W =
[[-10.2  12.6   3.6 -11.3  10.6   6.2  12.5  -6.0  -5.8  -3.4]
 [ -2.2   3.6   4.7  -9.7  12.5 -15.0   3.0  19.1  -4.9  10.2]
 [ -7.4 -13.1  -8.8  -2.9 -12.9  10.9  -0.9  -1.2 -12.7   4.3]
 [ -2.1  -8.5  -1.1   3.2   2.4  -4.8  -1.0   6.5 -14.4 -16.4]
 [  0.1  -7.5 -10.8  -9.7   8.3   8.5   6.3   5.0 -11.7  14.5]
 [  0.4  -2.5  -3.6  10.6 -10.5   0.7   3.2  17.6  -5.8 -16.4]
 [-10.2   3.0 -10.8 -11.3   4.5 -17.9 -14.7   9.1  13.4  -6.6]
 [ -9.2   5.0  11.6   1.0  -5.8 -25.1  -6.9 -11.8  11.8  -6.0]
 [  0.8  -3.2   6.9  -4.1  14.3 -25.1 -10.0  -2.1  -9.9  -1.1]
 [  0.4 -13.1   2.9  -4.6   7.1   5.8 -14.7 -11.8 -14.4 -13.9]
 [ -0.4  12.3   6.0  -0.1   5.0 -20.1   7.3  -6.2  -6.1  16.1]
 [ -2.2   4.0   2.0  -8.3  -1.5 -18.7 -10.5   3.0  16.8  14.9]
 [ -8.9   1.2   8.6   8.4 -12.9 -22.8  -2.6 -10.7   8.3 -10.5]]
The entry just left of the largest entry: 3.0
The first entry in reading order: -10.2
Read off the bottom-right entry.
A: -10.5
Read off the entry directly above -6.9.
A: -14.7
Read off the bottom entry of the column that holds the largest entry.
A: -10.7
Read off the entry in the bottom-left corner.
A: -8.9
The smallest entry in the first row: -11.3
Read off the entry in the top-right corner.
A: -3.4
Read off the largest entry in the first row.
A: 12.6
The second entry on the diagonal from the top-right corner: -4.9
The 2nd entry on the main diagonal -> 3.6
The third entry in reading order: 3.6
The entry directly below the largest entry: -1.2
The top entry of the column that holds the largest entry: -6.0
The largest entry in the first column: 0.8
Read off the largest entry in the last column.
A: 16.1
Read off the first entry of the largest entry's row.
A: -2.2
Read off the entry just left of 7.1.
A: -4.6
The entry directly above 17.6 is 5.0
The last entry of the largest entry's row is 10.2
Read off the 3rd largest entry.
A: 16.8
The 4th-last entry, reading row by row: -2.6
The largest entry is 19.1
Read off the smallest entry in the last row.
A: -22.8
The entry just right of 0.7 -> 3.2
The entry directly above -7.5 -> -8.5
Read off the entry directly below -0.1.
A: -8.3
The third entry on the main diagonal is -8.8
The fifth entry, reading row by row is 10.6

a =
6	6	6	7	4	6
4	7	4	8	2	6
5	5	7	6	7	5
3	7	8	2	8	3
2	3	6	3	5	5
3	4	8	3	9	4
7	4	6	6	6	5
6	4	7	7	7	7
6	6	6	9	8	5
6	4	5	6	4	3
6	5	5	5	6	2
7	3	4	4	6	5
Indices start at 1.
The entry in the top-left corner: 6
The entry at row 2, column 2?
A: 7
The bottom-left entry -> 7
The entry at row 1, column 3 is 6
The entry in row 2 and column 3?
A: 4
The bottom-right entry?
A: 5
The entry at row 1, column 2 -> 6
The entry in row 3 and column 1?
A: 5
The entry at row 2, column 1: 4

X =
4  4  4  2
6  3  2  6
8  4  3  5
3  6  5  3
Find the fifth entry in reading order.
A: 6
Find the first entry, reading row by row.
A: 4
The 4th entry, reading row by row: 2
Find the 3rd entry on the diagonal from the top-right corner.
A: 4
Find the maximum.
A: 8

Read these off the grid that follows. Rows and columns are numbered from 1.
1) Read off the entry in row 2 and column 1.
2) Read off the entry at row 3, column 1.
3) Read off the bottom entry of the column that holds the largest entry.
4) Read off the entry in row 1 and column 3.
5) Read off the entry in row 1 and column 1.
6) Read off the centre entry.
7) Read off the top-right entry.
8) Read off the entry in row 1 and column 2.
[[-16   7   2  20  18  -4  11  -3 -24  -6 -17  -7  -9]
 [ -4  -8  23   4   7   4 -19   4 -14 -12  17  21   4]
 [  3   9   1  -2  -8   3   4   6   2   3   3   2  -6]
 [ 10  11  14 -26 -21  -4 -14  -8  17  -8  11   4  27]
 [ -7   4   1   1   5   0   4   0  -6  -8   0  -2   0]
 [ -5  -7  12 -18   1   7   0   4   0  -2   8   9   0]
 [  9  -2 -13 -12 -28  -4   1  -1  24   2  23  15   9]
 [  1   6   7  -1   7  -5 -11   2  -4   6   7   4  -7]
 [  5   1  -2   8  -8   3  -1   4   3  -2   1  -6  -3]
 [  1 -27  15  16 -12   8   9  24  -9 -53  23  -4  19]
 [  1  -9   2  -8  -5  -4   0   4   0  -5   7  -5  10]
 [  3  19  -4  -5   8 -11 -12   2   4  17   0  -5 -14]
 [  7  -3   2   3  -6   0  -2   2   3  -6   2  -6   1]
 [  6  15  -9  -4   5  -9  -3  -6   2  14  -2  -3  -5]
 [  6  -8  -9   9 -14   2  20   1   5 -26   3 -10  23]]
1) -4
2) 3
3) 23
4) 2
5) -16
6) -11
7) -9
8) 7
